Each row below holds a small network's activations on one input, seen along a few directions.
Each table varies a few parts of the input and shows all the possible inputs, shuffled.
Descriptions start from the smaller parts, as in this example, which fits no table here: ring(5) and (point or line(9) or (values(2) and line(6))).
Shared parts are said once, and a part with two or three values counts as separate values.
(in the rows, 128 means zero)

Other details of the inputs shift rows strongly along two fixed directions, in all tables alike. That doesn't count.

Rows:
R1: [ 99 132 132 116  95 113 154 148 160 154 130  92 179 109 125]
R2: [128 143 105 127 111 146 118 143 129 141 121 158 111 129  90]
R3: [122 134 140 137 154 128 126 104 108 108 135 122 123 139 148]
R4: [166 102 106 137 107 138 119 142 126 125 122 171  81 137 109]
R5: [178 136 135 145 171 152 101  86  99  63 126 178  51 156 169]
R6: [115 152 125  91  41 132 151 173 198 161 117  90 196 112  98]
R7: [143 131 114 101  53 138 145 173 197 149 121 104 162 117 100]
R8: [231 131 105 118  51 162 120 144 188  94 118 177  75 141 134]
R9: [158 112 143 140 153 113 117  96  96  97 135 147 101 143 176]
R10: [139 148 131 113 111 145 122 132 149 111 116 133 123 135 132]
R11: [ 93 152  99 102  54 140 145 186 179 191 121 113 180 104  48]
R12: [ 13 121 163 137 207  77 152 109  78 156 143  54 198 110 150]
R13: [156  98 128 172 234 137  88  77  41  89 134 179  40 154 144]
R14: [112  89 130 168 205  92 113  91  35 133 146 156  98 134 146]
R15: [ 94 128 144 132 160 117 133 114 109 126 136  99 147 129 140]
R16: [ 58 116 168 138 200  84 131  93  65 134 142  83 174 122 165]
R17: [ 82 144 133 109 108 124 149 153 163 149 123  87 177 111 115]
R18: [ 85 147 140 101 103 123 140 150 158 149 118  88 184 115 117]
R19: [214 151  72 123  80 189 105 159 179 122 113 196  54 139  75]
R20: [ 81 108 159 151 198  88 134  88  67 122 149 100 146 127 173]
R21: [202 118  74 126  71 155 125 173 178 153 121 171  88 125  76]
R22: [111 112 125 146 161 127 119 115  84 128 131 148 101 136 118]
R23: [ 81 152 137 110 100 121 151 144 158 153 127  85 187 111 116]
R24: [122 161 117  98  54 148 148 168 201 141 115 112 160 117 103]
R25: [ 25 143 156 118 150  91 160 131 122 164 134  62 210 104 136]
R26: [152 128 151 155 217 133  98  62  59  60 133 168  55 158 191]
R27: [156 115 124 125  99 124 134 138 150 123 130 127 127 129 139]
R28: [ 42 126 161 143 203  89 142  98  75 134 142  80 169 123 161]
R29: [190 107 135 146 160 128 106  93  98  79 133 169  65 150 179]
R30: [143 118 127 169 235 135  86  71  34  96 134 187  46 146 141]
R31: [103 116 132 116  99 103 153 154 158 157 129  91 176 107 128]
R32: [147 136 125 124 105 139 130 132 148 117 128 126 127 134 131]
R33: [ 26 112 148 153 213  93 132 102  48 154 142 101 153 120 123]
R34: [198 146 121 132 116 167 107 109 139  74 124 174  65 153 145]
R35: [188 161 114 105  55 171 121 145 186 104 113 153 109 140 116]
R36: [146 132 116 100  40 128 150 171 200 152 120 111 165 112 112]
R37: [180 162 117 102  59 167 121 147 186 103 109 155 107 142 120]
R38: [124 110 130 167 229 121  99  80  38 116 135 168  72 137 139]
R39: [ 94  95 164 144 198  78 124  90  62 122 142 104 147 128 181]
R40: [ 58 137 140 105  97 104 163 160 165 177 128  61 217  98 109]
R41: [ 41 122 151 125 149  89 158 134 119 167 139  59 207 105 130]
R42: [146 135 114 102  47 139 148 171 198 147 122 108 160 118 104]
R43: [ 72 127 148 132 148 101 148 120 113 144 140  85 175 117 142]
R44: [167 107 150 161 211 121  99  62  53  67 141 166  59 155 196]
R45: [100 123 147 131 145 102 139 114 111 132 138 103 156 123 153]
R46: [160 111 122 124 104 127 130 141 150 123 128 126 123 129 136]
R47: [140 118  93 111  67 150 138 188 187 172 113 122 143 111  56]
R48: [229 133 105 118  62 173 113 144 184  90 118 174  72 144 125]
R49: [145 138 120  96  51 136 143 167 192 147 117 110 164 117 108]
R50: [198 151 129 123 110 165 100 109 138  71 115 178  69 158 150]
R51: [193 153 112 108  53 164 126 147 188 109 116 155 108 138 120]
R52: [235 126 108 112  58 162 112 145 181  92 113 177  75 146 135]
R53: [168 113 153 161 205 120  97  57  50  63 140 169  62 160 200]
R54: [ 28  92 163 142 196  57 157 114  78 166 149  54 204 102 159]
R55: [ 98 130 131 115 104 120 149 152 158 153 130  86 177 114 114]
R56: [169  76 126 176 228 124  90  81  39  92 135 184  36 151 153]
R57: [ 80 120 158 150 199  96 134  84  68 118 146 106 141 128 173]
R58: [217 126 126 127 111 155  99 112 134  78 120 175  70 153 154]
R59: [149 116 118 175 236 135  93  73  40 101 146 181  45 149 142]
R60: [159 114 108 135 110 146 117 137 126 123 123 168  84 138 104]
R61: [208 139  85 119  83 195  99 160 178 108 101 192  51 143  74]
R62: [ 29  89 140 154 210  64 142 120  55 190 141  90 180  95 120]
R63: [ 68 140 157 121 148 106 139 117 110 141 133  84 184 120 141]
R64: [ 72 127 153 124 153 100 141 120 110 145 135  84 179 117 143]
R65: [216 144  82 123  61 178 104 151 161 118 118 203  62 145  83]
R66: [121 120 154 157 217 119 110  69  58  83 142 137  92 146 176]
R67: [155 108 106 160 179 129 112 110  84 131 140 166  76 134 119]
R68: [145 123 102 133 104 134 122 145 125 151 129 156 115 126  93]
R69: [130 120 136 113  93 109 138 140 148 140 127 109 162 121 138]
R70: [228 147 105 114  63 180 112 140 184  87 114 179  68 147 125]
R71: [134 130  91 108  64 142 137 185 182 182 114 131 148 103  57]
R72: [ 49 147 140 102 102 110 163 158 164 176 126  58 219  99 104]
R73: [174 111 155 159 201 122  93  59  52  63 139 170  63 160 198]
R74: [163 155 112 102  56 164 133 157 196 123 115 132 129 127 104]
R75: [ 84 139 145 130 156 115 139 114 114 125 133 105 149 126 148]
R76: [207 142 125 129 108 161 104 107 135  75 121 180  67 156 154]
R77: [119 140 143 137 155 129 128 101 107 105 135 126 122 135 153]
R78: [233 126 104 118  52 163 117 147 189  93 119 176  73 143 132]
R79: [  8 124 138 128 160  96 150 142  98 181 130  82 189 104  98]
R80: [115 153  94 102  68 154 134 184 185 176 106 133 147 106  53]
R81: [ 67 157 129  83  47 123 165 185 206 187 117  58 232  96  80]
R82: [ 77 127 113 121 125 132 139 164 147 177 120  98 166 107  66]
R83: [ 68 118 114 145 174 103 140 135  98 183 142 104 159 108  96]
R84: [124 127 130 118 104 122 142 142 154 138 129 107 153 117 128]
R85: [ 34 136 159 115 149  93 151 130 116 167 133  56 218 105 127]
Each input here is: line(5) and (values(5) or (values(2) and line(6))).
The inputs of R11 and R14 match in every part but the line(5) part. If R23 is changed in the same way as R11 into R14, which row does it become? -> R36
Change only the line(6) part in R31. List by row number the other rows that result. -> R29, R39, R46, R52, R54
A walk changes only the line(5) part. It starts at R56 and steps to R47. List the rest of the walk in order. -> R13, R82, R61
Change only the values(2) part in R70. List by row number the other rows that result. -> R57
Change only the values(2) part in R1. List by row number the other rows that result. -> R84
Change only the values(5) part in R13. List by row number the other rows that result. -> R22, R38, R65, R83

Rows:
R86: [167 125 128 123 106 141 114 126 137 104 120 152 102 141 136]
R87: [186 137 113 117  80 156 126 144 178 107 120 147 103 134 127]
R88: [ 51 114 132 143 187 100 138 127  84 168 136  98 161 109 110]
R89: [133 136 111 132 141 148 117 135 124 134 122 149 104 129  97]
R90: [149 114 128 119 104 129 132 143 152 125 123 121 132 127 130]
R91: [139 146 128 124 127 143 127 122 143 110 126 126 120 133 134]
R92: [121 119 132 110  87 115 139 152 156 147 123 106 165 118 119]
R93: [242 139 116 125  95 183  87 113 144  59 112 209  31 166 143]
R94: [143 145 130 114 105 149 119 131 142 112 117 141 118 136 125]
R95: [195 124 134 145 165 157  95  88  98  60 125 180  45 162 168]
R96: [ 89 136 131 107  81 109 153 158 161 167 127  90 193 106 113]
R97: [ 87 131 157 150 203 106 120  75  55 108 142 124 126 139 171]
R98: [ 96 121 135 161 220 115 109  85  47 120 140 148  96 138 138]
R99: [127 125 145 147 184 125 121  90  90  96 138 132 103 141 169]
R100: [121  96 127 154 192 109 117 110  71 133 137 141 103 128 131]
R101: [190 154 109 110  60 163 127 145 187 110 118 153 106 135 119]
R102: [110 103 129 154 198 114 117 106  68 131 136 141 103 128 130]
R103: [177 129 118 122  84 136 131 136 162 118 128 139 119 131 136]
R104: [124 112 145 139 166 118 121 106 100 108 131 125 117 135 156]
R105: [219 149 110 119  72 174 105 128 161  84 117 189  65 155 132]
R106: [ 94  96 134 161 204  90 121 101  56 142 144 130 122 124 136]
R107: [ 42 114 138 150 199  89 137 113  66 167 142 100 162 114 119]
R108: [ 73 151 127  88  62 131 159 184 202 175 115  66 212 102  83]
R109: [110 156 126 109  89 134 145 145 168 141 126 103 166 118 117]
R110: [ 58 104 156 144 191  76 150 108  87 149 148  70 181 113 161]
R111: [162 132  93 119  75 150 127 164 166 148 119 157 110 123  82]
R112: [ 85 144 123  95  52 115 168 179 200 183 126  68 216  98  98]
R113: [ 94 130 126 102  57 108 160 173 178 178 127  84 206 103 103]
Describe the family of inputs behind these rows. -> line(4) and (values(2) or ring(5))
The inputs of R106 and R111 match in every part but the line(4) part. If R110 is changed in the same way as R106 into R111, which row does it become? -> R87
List by row number the other rows that have the line(4) part in common with R91. -> R89, R94, R97, R98, R108, R109

Rows:
R114: [120 122 126 116 128 120 144 144 162 146 127  89 154 114 128]
R115: [104 164  84 111  63 151 148 174 185 179 119 128 153 104  40]
R116: [ 78 128 110 106 107 129 135 182 152 186 104 106 168  98  63]
R117: [116 132 145 156 232 130 110  69  73  81 142 120  92 154 172]
R118: [134 146 138 133 157 144 117 103 106  87 120 142  95 151 158]
R119: [ 71  88 155 143 196  81 152 119 101 158 157  59 181 110 154]
R120: [183 162 121 118  85 168 108 111 146  83 116 168  83 155 132]
R121: [107 150  89 114  83 139 141 182 173 190 129 132 157  97  64]
R122: [ 47 118 161 147 216  91 144 101  81 131 145  74 172 114 160]
R123: [ 18 124 158 137 201  86 158 122 106 171 140  35 216 101 141]
R124: [245 125 119 134  95 172  89 107 139  50 120 216  20 167 160]
R125: [178  94 111 185 201 129 105  79  41 113 150 203  36 151 149]
R126: [185 128 123 114  67 128 124 138 157 134 128 147 130 138 136]
R127: [ 55 105 155 131 136  68 154 122 102 170 147  69 210 107 145]
R128: [236 165 119 124 100 185  87  97 130  56 112 210  43 172 151]
R129: [199 119 105 112  59 155 135 163 195 122 124 130 116 127 119]
R130: [ 30  98 131 123 152  87 149 163 113 207 119  72 202 102  73]
R131: [ 70 139 156 135 167 117 130  97  86 109 137 107 142 130 148]
R132: [126 136 114  94  34 134 152 186 213 154 112 100 168 114  99]
R133: [ 35 116 168 141 195  85 138  94  64 128 141  84 168 118 165]
R134: [151 143 143 130 156 125 108  85  82 100 125 155 100 143 168]
R135: [211 157 114 122  99 193 111 122 167  64 114 176  50 148 131]
R136: [114 117 160 157 224 114 108  69  48  75 143 142  86 150 189]
R137: [191 145 122 108  75 138 113 138 150 112 127 163 113 136 135]
R138: [199 108 127 137 125 134 114 119 124  84 124 172  70 143 165]
R139: [134 122 116  96  22 123 163 181 206 161 119 100 179 113  99]
R140: [127 137  85 120  55 139 144 187 186 192 125 141 151 104  58]
R141: [124  87 114 144 154 112 124 141  95 157 127 136 124 126  98]
R142: [180 132 109 114  66 153 133 157 202 118 117 130 119 123 109]
R143: [113 157 124  88  35 135 148 171 202 157 115 102 186 108  91]
R144: [ 99 107 165 159 212  87 114  68  39 103 150 129 123 137 192]
R145: [116 124 130 147 199 146  98 104  71 118 120 158  88 139 108]
The inputs of R140 and R121 match in every part but one. If R124 is changed in the same way as R140 into R121, which row does it become? -> R133
Describe the family of inputs behind these rows. -> line(4) and (values(2) or line(6))
Change only the line(6) part in R127. List by row number the other rows that result. -> R119, R126, R129, R138, R139
Change only the line(6) part in R122. List by row number the other rows that result. -> R123, R133, R134, R136, R143
A walk changes only the line(4) part. It starts at R145 and steps to R116. List the rest of the walk in order. -> R130, R141
